A small network was shown many inputs. Here are its activations along a few directions, one row for each input.
Each table varies a few parts of the input and shows all the possible inputs, shuffled.
A made-up example of a description, with smaller parts first: one of 3 separate values, together with either a single point or one of 11 places around a ring or (one of 6 places along a line, together with one of 8 places around a ring).
Shared parts are said once, and a part with two or three values counts as separate values.
(in the rows, 128 means zero)

Other details of the inputs shift rows strongly along two fixed directions, in all tables alike. That doesn't count.

Table:
r1: [114 131 138 135 131 135 137 127 122 124 144 143 120]
r2: [108 162 150 114 160 120 176 141 148  75 164 130 162]
r3: [145 125  80 133 116 124  78 131 120 161  99 142 104]
r4: [113 106 191 111 111 147 153 113  99 178 125 128  87]
r5: [151 104  72 164 122 136  77 122 116 149 114 133 122]
r6: [133 187 110 130 170 124 143 144 170  56 153 132 148]
r7: [144 119  72 167 125 133  88 130 125 130 128 140 133]
r8: [143  91  93 142 113 115  95 118 113 148 105 113 146]
r9: [100 157 233  72 138 134 213 134 132 122 140 119  89]
r10: [132 156  94 147 160 110 132 139 152  69 149 129 177]
r11: [144 126  83 142 114 126  86 129 139 127 113 124 137]
r12: [126 167  96 135 141 118 121 143 161  65 153 141 158]
r13: [105 143 202  93 148 125 197 129 130 114 150 118 133]
r14: [128 106 143 112  92 131 110 121 118 163 112 117 114]
r15: [140 113 104 151 120 141 106 121 114 152 117 135 114]
r16: [122  57 186 100  85 128 137 105  89 215  83 104 102]
Each input here is: either a single point or (one of 3 separate values, together with one of 5 places along a line).
Change only the place on the line of 5 in r11. List by row number the other rows that result.
> r6, r9, r12, r14

Table:
r17: [140 108  59 151 129  97  83 135 133 119 120 128 192]
r18: [133 111  59 156 105 106  71 137 140 104 134 133 194]
r19: [160 141  54 174 134 144  71 121 135 122 117 138 107]
r20: [109 137 194 111 175 127 214 121 122 107 154 118 134]
r21: [138 174 108 138 175 135 140 128 138 107 133 143 100]
r22: [142 130  30 187 154 118  75 136 125 108 141 157 158]
r23: [140 108  66 161 101 118  71 133 147 100 133 120 188]
r24: [119 139 125 152 139 135 139 131 142  78 168 130 165]
r25: [118 138 117 142 164 114 150 134 128  97 155 137 168]
r26: [106 149 210  75 114 130 180 135 144 111 136 112 114]
r27: [137 132  60 138 101 105  65 142 151 105 121 133 171]
r28: [125 178 194  87 154 138 194 132 152  98 137 116  93]
r29: [ 99 185 191  97 151 147 181 131 132 117 159 161  74]
r30: [122 163 121 103 151  99 142 144 152  93 130 127 156]
r31: [127  79 172  82  79 128 115 123  87 231  73 118  75]
r32: [128  60 189  87  39 151  97 113  87 237  71 110  57]
r33: [134  89  63 174 100 122  65 126 115 136 135 138 175]
r34: [123 153 115 160 144 148 132 133 138  86 166 148 130]
r35: [113 144 202  98 153 126 207 124 146  93 147 100 142]
r36: [136 136 139 109 125 120 138 130 149 111 114  99 136]
r37: [133 157 122 108 158 106 149 136 155  91 122 111 150]
r38: [160  63  92 126  78 126  58 115  98 219  56 110  98]
r39: [147  76  82 143  83 135  50 112  82 230  77 142  80]
r40: [133 162  97 162 188 129 154 134 140  81 155 142 138]
r41: [122 176 117 114 132 123 124 150 153  87 146 146 131]
r42: [110 143 196  93 169 114 210 126 138 102 141 108 146]
r43: [132  55 178 129  87 159 130 100  75 224  91 112  67]
r44: [147 145  55 172 115 146  57 129 138 117 132 152 112]
r45: [112 139 199 118 163 138 208 120 133  98 160 112 132]
r46: [ 95  73 235  94  80 155 168 111  65 228 115 136  57]
Describe the family of inputs behind these rows.
> one of 5 places around a ring, together with one of 6 places around a ring
The inputs of r38 and r41 match in every part but the place on the ring of 5. If r37 is changed in the same way as r38 into r41, which row does it become?
> r27
Change only the place on the ring of 6 in r17. List by row number the other rows that result.
> r22, r25, r30, r31, r39
Change only the place on the ring of 5 in r20. List by row number the other rows that result.
> r24, r25, r33, r45
Change only the place on the ring of 6 in r28. List by row number the other rows that result.
> r19, r35, r36, r43, r45

Table:
r47: [117 153 163 106 171 130 171 114 102 161 123 141  73]
r48: [109 109 219 113 116 159 187 108 110 160 136 115  87]
r49: [137  71 104 132 103 108  98 129 105 188  88 117 142]
r50: [137 133  79 174 137 140 102 131 129 104 150 145 140]
r51: [114 104 218  82 127 117 186 116 113 162 110  94 121]
r52: [142 154  43 157 170  99 107 147 157  65 140 135 198]
r53: [115 190 176  93 151 141 177 142 149  88 151 135  96]
r54: [128  94 137 149 107 149 120 115 109 157 125 133 106]
r55: [145  77  73 129  64 115  45 124 124 168  86 123 146]
r56: [145 131 106 144 147 128 127 125 139 113 118 112 128]
r57: [ 99 128 223  63 100 123 177 136 114 161 116 126  96]
r58: [156 168  38 169 179 120 101 143 155  72 146 143 157]
r59: [ 97 169 161 128 177 147 176 118 117 124 163 165  86]
r60: [130 144  74 130 115 108  89 150 149 104 128 143 159]
r61: [121  97 141 138 110 128 125 111 117 135 134 112 156]
r62: [114 163 206  80 127 144 179 131 136 122 128 129  80]
r63: [112 154 181  97 168 110 202 132 147  91 141 116 148]
r64: [133 169 136 119 130 140 136 132 162  94 138 122 115]
r65: [125 154 163 106 168 135 182 127 130 108 136 120 106]
r66: [139  53 122 149  74 153  80 113  75 220 105 137  91]
r67: [119 116 117 146 124 122 128 125 124 108 144 131 165]
r68: [125 116  78 165 128 119  98 139 123 107 146 145 177]
r69: [166 110  38 170 130 124  61 131 124 140 106 132 140]
r70: [147 125  90 138  98 131  76 129 141 129 112 124 113]
r71: [127 153  54 175 156 111 105 147 144  62 172 153 195]
r72: [137 137 123 114 107 137 105 135 125 146 119 142  92]
r73: [135  79 114 154  97 152  89 119  92 181 115 139 105]
r74: [135 126 134 115  98 141 100 134 118 164 108 136  87]
r75: [156 106  84 152 127 128  93 122 124 141  99 118 126]
r76: [147 109 119 135 128 136 126 112 129 144 105 103 120]
r77: [115 142 171  90 115 118 146 132 144 117 129 114 134]
r78: [125  39 130 139  64 131  84 111  75 214  98 118 131]
r79: [120  67 184  91 100 117 150 114  92 201  89 100 112]
r80: [127  70 123 150  87 123  93 117 100 167 115 113 151]
r81: [102 173 183  79 143 116 183 146 153  86 151 129 130]
r82: [140 208  41 155 171 121  82 138 162  76 151 173 124]
r83: [125 175 113 165 171 141 152 135 158  51 177 139 148]
r84: [118 141 176 100 157 115 186 121 146 103 134  99 153]
r85: [113 185 157  98 150 115 169 139 179  58 161 119 156]
Describe the family of inputs behind these rows.
> one of 3 separate values, together with either a single point or (one of 2 separate values, together with one of 6 places along a line)
The inputs of r49 and r60 match in every part but the choice among 3 separate values. If r65 is changed in the same way as r49 into r60, which row does it become?
> r53
